Each row below holds a small network's activations on one input, seen along a few directions.
In each table, some parts of the input vary, and every possible input appears once, in random order.
A made-up example of a description, with smaller parts first: one of 3 separate values, together with either a single point or one of 11 places along a line or (one of 6 places along a line, together with one of 8 places around a ring).
Shared parts are said once, and a part with two or three values counts as separate values.

Other details of the inputs vary at random and push rows far along two fixed directions, the same in every table; ignore that.

Rows:
r1: [-20  25  40 -13 -14 -38   5  12  24  10  13]
r2: [ 69  -9  -7   7  40  31   1 -43 -16 -18 -19]
r3: [ 70  23 -10   5  29  21  -3 -42 -14 -22 -36]
r4: [ -2 -12  12 -18 -21  -4  17  46 -72 -13 -26]
r5: [ 53   4 -29  14  36  42  -7 -48 -13 -14 -20]
r6: [-23 -31 -11 -16 -18  11  26  60 -72  -8 -39]
r7: [-24 -10   3  15  -1 -11  -5   3  38  25  33]
r8: [-28 -10  27  -5  -6 -25  -9  15  22   8  37]
r9: [ 29  31  -6   7  18   4 -34 -66  59  -8   2]
r10: [-39  -2 -11   4 -23 -10 -15   3  32  11  18]
r11: [-20  -8  15   6  -9 -20  -4   8  26  22  44]
r12: [ 41  41   7   9  15 -21   5 -62  49   5  15]
r13: [-37   1  -2  -2 -12  -4 -22   9  44   0   8]
r14: [-41   0  13 -19  -8 -10 -23  27  20   1  28]
r15: [-36   9  -3   1 -19 -27  -4  25  21  13  13]
r16: [-31   4   1   2 -19 -14 -13   5  18  15  47]
r17: [-11 -26   7 -15 -27   8   7  39 -69 -10 -22]
r18: [  2 -13  13 -22   1  10  33  42 -44 -14 -42]
r19: [ 12 -14   1  -8   3  14  40  22 -56  -5 -47]
r20: [-11 -33 -20  -2  -2  34  13  26 -60  -2 -17]
r21: [ 63   1 -46  25  32  46   0 -75 -13 -19 -39]
r22: [-28  17   2  -2  -5 -18 -12  22  39   1   1]
r23: [-16  -6   9  10  14  -4 -13   2  49  11  22]
r24: [ 52  -7 -38  15  24  35   3 -47 -37  -7 -14]
r25: [  9 -13   1 -10  -7   1  39  28 -57   0 -34]
r26: [-38 -21   7   9   1  -6  -4  17  28  23  23]
r27: [ 44  35 -23  29  16   1 -23 -89  60  -4  22]
r28: [  2 -20   3  -9  -9  12   6  23 -61 -12  -2]
r29: [-23  19   7   3 -23 -31  -2  18  20   8  25]
r30: [-20  22  38 -22  -5 -29   0  22  34   3   6]
Description of these inputs: one of 5 places along a line, together with one of 6 places around a ring.
Change only the place on the line of 5 in r21. List by row number the other rows that result.
> r6, r19, r20, r26
Change only the place on the line of 5 in r3. List by row number the other rows that result.
> r2, r9, r14, r30

Rows:
r31: [-47 -12   1 -12 -31  -8 -13  41  -7   0   5]
r32: [  8   7  -4  11   6   2 -18 -36  18   2  24]
r33: [ 13  11  -7  15   8  -7 -10 -32  19   7  29]
r34: [ 12   8  -2  10  25   9 -17 -25  40  -1   6]
r35: [ 10  13 -10  12   6   5 -24 -32  30  -3  19]
r36: [ 59 -35 -13   3  12  39  49   5 -94 -10 -47]
r37: [ 10   2   4   5  24   9  -9 -22  23   5  13]
r38: [ 15  11  -8  18  -3 -10   2 -33  13  10  21]
r39: [ 44 -27 -24  -8  20  45  20   5 -72 -23 -61]
r40: [-58   1  -6 -10 -34 -17  -3  46  -2   5   0]
r41: [ 24  25  26  -7  11 -23   6 -19  29 -12 -10]
r42: [ -3  17 -13   6  13   5  -4 -25  36  -1 -21]
r43: [-42  12  32 -32 -39 -37  10  62 -15   2  10]
r44: [-46 -32  24 -13 -18 -14  11  65 -17  19  13]
What is each input in this table made of?
> one of 2 separate values, together with either a single point or one of 6 places along a line
The inputs of r32 and r37 match in every part but the choice among 2 separate values. If r33 is changed in the same way as r32 into r37, which row does it become?
> r44

Rows:
r45: [ 5 10 -4  0  4  0 -7 -8  2 -5  1]
r46: [-29 -13  11  -9 -14  -6  -6  29  -1   4  14]
r47: [  4  -4   0   4   0   4  -5 -15   6   0   2]
r48: [ 6  3 -4  4  6  2 -7 -9  1 -1 10]
r49: [ 10   5  -1   5   0  -4  -1 -12   1   2  11]
r50: [-35 -11   1  -4 -20  -9   2  28  -4  11  13]
r51: [ 8  9  6 -2  6 -2  3 -8  9 -2 -5]
r52: [ 12   3   5   4   3  -5   6 -11   4   3   5]
r53: [ 4  4 -5  1  9  2 -1 -6 11 -2 -7]
r54: [ 4 -3 -4  5 11  4 -1 -7 10  3  2]
r55: [ 7 -1  3  3 13  3 -2 -7  8  3  2]
r56: [ 34 -30  -2  -7   4  29  31  18 -81 -13 -38]
r57: [ 10  11   4   1   1  -7   5 -10   7  -1  -3]
r58: [  3   3  -1   1  -2   2  -5 -13   8  -4  -6]
r59: [-36  -5   0  -8 -22 -10   3  31  -6   6   2]
r60: [  3  -1  -9   9   6   6  -3 -10   8   2   4]
r61: [-33  -6   1  -6 -16  -7   0  33   0   4   1]
r62: [  9  13  -2   2  -1  -6  -2 -10   2  -2   2]
r63: [ 7  6 -1 -2  3  4 -9 -9  6 -6 -3]
r64: [ 7  7  2  0 11  1 -2 -5 10 -1 -7]
The inputs of r57 and r52 match in every part but one. If r59 is changed in the same way as r57 into r52, which row does it become?
> r50
What is each input in this table made of?
> one of 2 separate values, together with either one of 4 places along a line or one of 6 places along a line
Change only the choice among 2 separate values in r56. List by row number the other rows that result.
> r51
Change only the choice among 2 separate values in r64. List by row number the other rows that result.
> r55
